Each row below holds a small network's activations on one input, seen along a few directions.
In each table, some parts of the input vary, and every possible input appears once, in random order.
A made-up example of a description, with smaller parts first: one of 5 places around a ring, together with either a single point or (one of 2 separate values, together with one of 4 places along a line) or one of 11 places around a ring.
Shared parts are said once, and a part with two or three values counts as separate values.

Other details of the inputs shift rows strongly along two fixed directions, in all tables alike. That doesn't count.

Rows:
row 1: [  8  11  -5  10  32   8 -20  -7  -2  -2   3]
row 2: [  1 -23  10  -3 -31  -8  -9   1   5  -8  -4]
row 3: [ 13  11  -7  13  36   5 -12  -3  -2  -4  -4]
row 4: [-28   8 -25 -32 -10  37  43 -14  -3  41   8]
row 5: [  1  29   2  10  25 -11  -9  -7   4  -7  15]
row 6: [  1 -19   8  -2 -27 -26   3  15   1  -4   6]
row 7: [ -2 -13  18  -8 -25 -29   5   8  11  -9   6]
row 8: [  7  10  -6  16  33   8 -15  -3  -2  -3   1]
row 9: [ 10  21  -3  12  28   7 -15  -6  -7 -11  -8]
row 10: [  9  24  -2  16  28  -5 -11   3  -7   2  10]
row 11: [-32   6 -31 -31  -7  33  49  -8  -4  38   5]
row 12: [ 14  12  -5   7  34   6 -16  -7  -2  -3  -1]
row 13: [-17  21 -17 -29  -8  24  55  -3  -9  47   4]
row 14: [  3 -18  12   4 -29 -22   1  12   1  -2   7]
row 15: [  1  16 -11  18  26   8 -15  -2  -5 -13   4]
row 16: [  5 -23  16  -3 -28  -5  -9   3   5  -4 -10]
row 17: [  1  17 -13   5  25   2 -23  -8  -3 -12   4]
row 18: [  5  16  -5  18  30  10 -15   0  -5  -9  -2]
row 19: [  5 -11  28  -2 -24 -23   4   7  12  -3   0]
row 20: [ 11 -23  15  -6 -26  -8  -5   3   5  -5 -15]
row 21: [ -5 -23   8  -3 -29 -11  -4   7   1 -15  -7]
row 22: [ -4 -27   5  -1 -26 -10   1  11   3 -13  -6]
row 23: [  9 -25  14   2 -23  -6   4  11   3  -8 -16]
row 24: [ 11  31   7   5  31 -11  -5  -5   4  -4   5]
row 25: [-32  17 -23 -26 -15  38  43 -12  -9  32   2]
row 26: [  3  10 -12  16  30   5 -16  -5  -2  -7   6]
row 27: [  2 -21  17   3 -28  -4  -5   6   1  -8 -12]
row 28: [  0 -32   6  -8 -23 -12  -5   5   6  -6  -1]
Each input here is: one of 4 places along a line, together with either one of 2 separate values or one of 5 places around a ring.
The inputs of row 1 and row 28 match in every part but the place on the line of 4. If row 27 is changed in the same way as row 1 into row 28, which row does it become? -> row 21
Which other rows does row 4 become when the place on the ring of 5 takes its other values? List them by row number. -> row 2, row 15, row 25, row 26

Rows:
row 29: [-2 17  1  2  5 -8 -5  0 -4  3  9]
row 30: [ 0 17  0  3  5 -5 -1 -1  0  3 11]
row 31: [ -2  -7 -11   2  12   8 -10  -3  -2   0   5]
row 32: [  0  11  -1  -4  12 -10  -2   3   1  -4   6]
row 33: [ 2 12  1  5 13 -9  1 -3  3 -4  8]
row 34: [-26 -10 -27 -32 -28  30  45  -5  -2  37   0]
row 35: [ -1  -1 -12   7   8   7  -4   1 -10  -6   0]
row 36: [  3 -21  18  -3 -25 -27   2   9   9 -10  -2]
row 37: [  1   4   1  -3  10  12 -10 -10   1  -1  -4]
row 38: [ -1 -33   9   7 -26  -8  -4  14   3 -11  -7]
row 39: [-2  9  1  5  8 12 -5 -3  0 -5 -8]
row 40: [18  5  5  6 19  4  6  4 -3 14 -6]
row 41: [ 3 14  3  6  9 -8  0 -2  3 -1 11]
row 42: [  6 -23  17   0 -30  -6  -5   4   1 -14 -16]
row 43: [ 3  7 -5 -2  8  9 -9 -9  1 -3 -7]
Describe the family of inputs behind these rows. -> either a single point or one of 6 places along a line or (one of 2 separate values, together with one of 4 places along a line)
Which other rows does row 31 become when the choice among 2 separate values takes its other values? List them by row number. -> row 37

Rows:
row 44: [-29   2 -17 -33 -31  20  53  -3  -3  38   8]
row 45: [-19  -6 -10 -27 -25  33  49  -3  -5  38  -8]
row 46: [ 12 -35  21   4 -27 -12  -5  10   7 -12 -16]
row 47: [ 6 17  2  5 19 -3 -4 -3  1  2  5]
row 48: [ -1   5 -14   4  18   8 -11  -5  -2  -6   1]
row 49: [ 8  9 -4 10 19 11 -8  0 -5  3 -4]
row 50: [-35   8 -11 -38 -38  31  41 -14  -1  26  -3]
row 51: [ 15 -37  20  -1 -26 -15 -10   8   6  -8 -12]
row 52: [ 5 17  3  4 21 -3 -5 -3  2  1  6]
row 53: [ -3   5 -13   8  18   9  -9  -4  -4  -8   0]
row 54: [-4 15 -8  5 17 -4 -5  1 -3 -5  8]
row 55: [-3 14 -7  5 17 -4 -7 -4  0 -3 12]
row 56: [  1  24   5   0  11   9 -12 -12   0  -8  -7]
row 57: [  0   3 -13   3  19   7 -13  -5  -4  -3   4]
row 58: [  4 -39  13   7 -30 -12 -10  12   2 -16  -8]
row 59: [-3 14 -6  4 18 -4 -8 -3  1 -4 12]
row 60: [ 12 -24  23   0 -31 -23   2  11   7  -5  -5]
row 61: [ 8  8 -5  4 21  9 -7 -5  0 -1 -6]
row 62: [  3 -28  15   2 -33 -25  -3  14   5 -13   0]
row 63: [ -1   5 -13  10  16  10 -12  -1  -7  -2   3]
row 64: [ 7 17  1  6 19 -3 -3 -3  0  3  5]
row 65: [  7 -31  19   6 -31 -30 -12  11   8 -17   1]
row 66: [ 8 18  1  7 19 -4 -2  1 -3  0  3]
row 67: [ 5 19  1  5 20 -4 -1  1 -2  0  2]
The inputs of row 61 and row 48 match in every part but one. If row 52 is changed in the same way as row 61 into row 48, which row does it become? -> row 59
Describe the family of inputs behind these rows. -> one of 2 separate values, together with either a single point or one of 5 places along a line or one of 6 places along a line
Which other rows does row 57 become when the choice among 2 separate values takes its other values? List them by row number. -> row 51
Which other rows does row 67 become when the place on the line of 6 takes its other values? List them by row number. -> row 47, row 52, row 60, row 64, row 66
